Each row below holds a small network's activations on one input, seen along a few directions.
In each table, some parts of the input vary, and every possible input appears once, in random order.
A made-up example of a description, with smaller parts first: line(6) and (point or ring(11) or (values(3) and ring(5))).
Shared parts are said once, and a part with two or three values counts as separate values.
In the rows, 128 means zero.

Other details of the inputs vary at random and push rows far along two fixed directions, the same in every table; ignore that.
These rows show it; all are for the same input, with only those details redrawn:
[128 129 141 109 122 134 122 121 115 138 142 141 125]
[ 42 126 203 205 146 152 100 144  79 145 151 223  91]
[127 127 130 103 130 131 123 117 121 132 136 134 132]
[169 141 166  79  59 144 121 129 103 159 171 143  97]
[155 137 163  90  78 142 120 127 106 154 163 146 104]
[143 134 159 101  92 140 120 126 105 150 157 149 108]
[193 143 152  52  52 141 126 122 113 160 168 122 106]

A family of inputs:
x1: [121 112 108 103 177  98  78 116 125 136 123 113 171]
x2: [ 66 127 136 224 176 101 133 164 128 108 113 138 110]
x3: [123 128  79 129 154 103 164 134 171  91  95  91 130]
x4: [ 47 122 191 240 142 130 108 180  92 129 150 195  87]
x5: [131 114  97  64 167 114  98 100 149 126 121 110 170]
x6: [162 130 119  88  80 127 149 139 147 116 141 112 109]
x7: [173 131 148 140  69 173 174 162 128 116 127 110  90]
x8: [166 157  99 100 105  89 128 109 149 161 109 125 125]
x9: [113 117  84 161 157 144 168 114 170  79  87  74 155]
x10: [117 138 144 153  96 126 139 125 150 123 139 121  96]
x11: [121 138 141 172 114 102 125 134 145 130 141 100 110]
x12: [137 136  77 154 161 118 145 110 144 123  68 123 157]
x13: [120  98  89 100 198 153 113 106 142  97  98 106 198]
x14: [125 124 116 125 155 102 112 124 114 136 130 115 153]
x15: [198 168 135 112  59  83  99 124 111 193 146 131 110]
x16: [128 105  83 116 184 157 153 111 134  92  91  97 183]
x17: [ 62  98 145 218 169 178 155 167 124  84 106 169 117]
x18: [132 120  82  82 166 113 136 102 148 113 111  99 167]
Changing only one part turns x16 into x18. The same change can be made to x12. Which row results?
> x8
Describe the family of inputs behind these rows.
> values(3) and (point or line(5))
Which other rows does x3 become when the values(3) part takes its other values? List them by row number.
> x2, x7

A family of inputs:
x19: [127 130 129 129 132 129 121 125 119 138 126 141 132]
x20: [126 131 131 145 123 127 130 135 129 129 124 135 120]
x21: [124 126 133 140 124 133 127 132 131 125 129 128 125]
x22: [121 129 137 138 128 132 125 128 128 129 132 131 123]
x23: [121 124 135 137 125 144 141 134 127 119 126 134 119]
x24: [128 130 132 147 123 137 138 135 125 125 122 133 120]
x25: [122 126 135 127 133 131 115 123 123 133 131 134 131]
x26: [124 125 136 144 124 143 134 132 126 122 128 128 123]
x27: [122 134 132 140 125 121 126 126 126 136 127 137 122]
x28: [121 126 136 130 133 125 116 131 119 133 134 135 127]
x29: [120 126 135 124 133 134 121 127 118 131 133 144 130]
x30: [127 121 103 132 150 123 143 129 141 108 110 103 145]
x31: [124 131 133 133 130 126 119 126 121 138 126 141 127]
x32: [122 126 131 134 124 134 134 134 130 122 128 134 121]
x33: [123 125 135 128 134 128 118 132 116 134 135 139 131]
x34: [243 148 123  21  26 119 138 122 134 157 166  70 112]
x35: [124 127 134 142 125 126 128 140 127 125 131 129 121]
x36: [124 133 133 141 126 126 129 130 128 132 125 136 120]
x37: [122 125 137 128 133 135 116 124 118 135 133 140 134]
x38: [119 127 136 125 132 131 120 126 121 130 132 141 126]
x39: [116 129 134 131 127 126 128 126 126 128 133 138 121]
x40: [122 129 135 138 129 124 127 136 126 129 132 130 121]
x41: [119 128 135 132 128 132 132 131 128 126 130 137 119]
x42: [131 114  31  88 202  89 146  90 183  89  77  53 201]
Changing only one part turns x37 into x33. The same change can be made to x22. Which row results?
> x40
Describe the family of inputs behind these rows.
> values(4) and line(6)
Which other rows does x24 become when the values(4) part takes its other values? List them by row number.
> x23, x26, x30
Which other rows does x42 become when the values(4) part takes its other values? List them by row number.
> x27, x34, x39
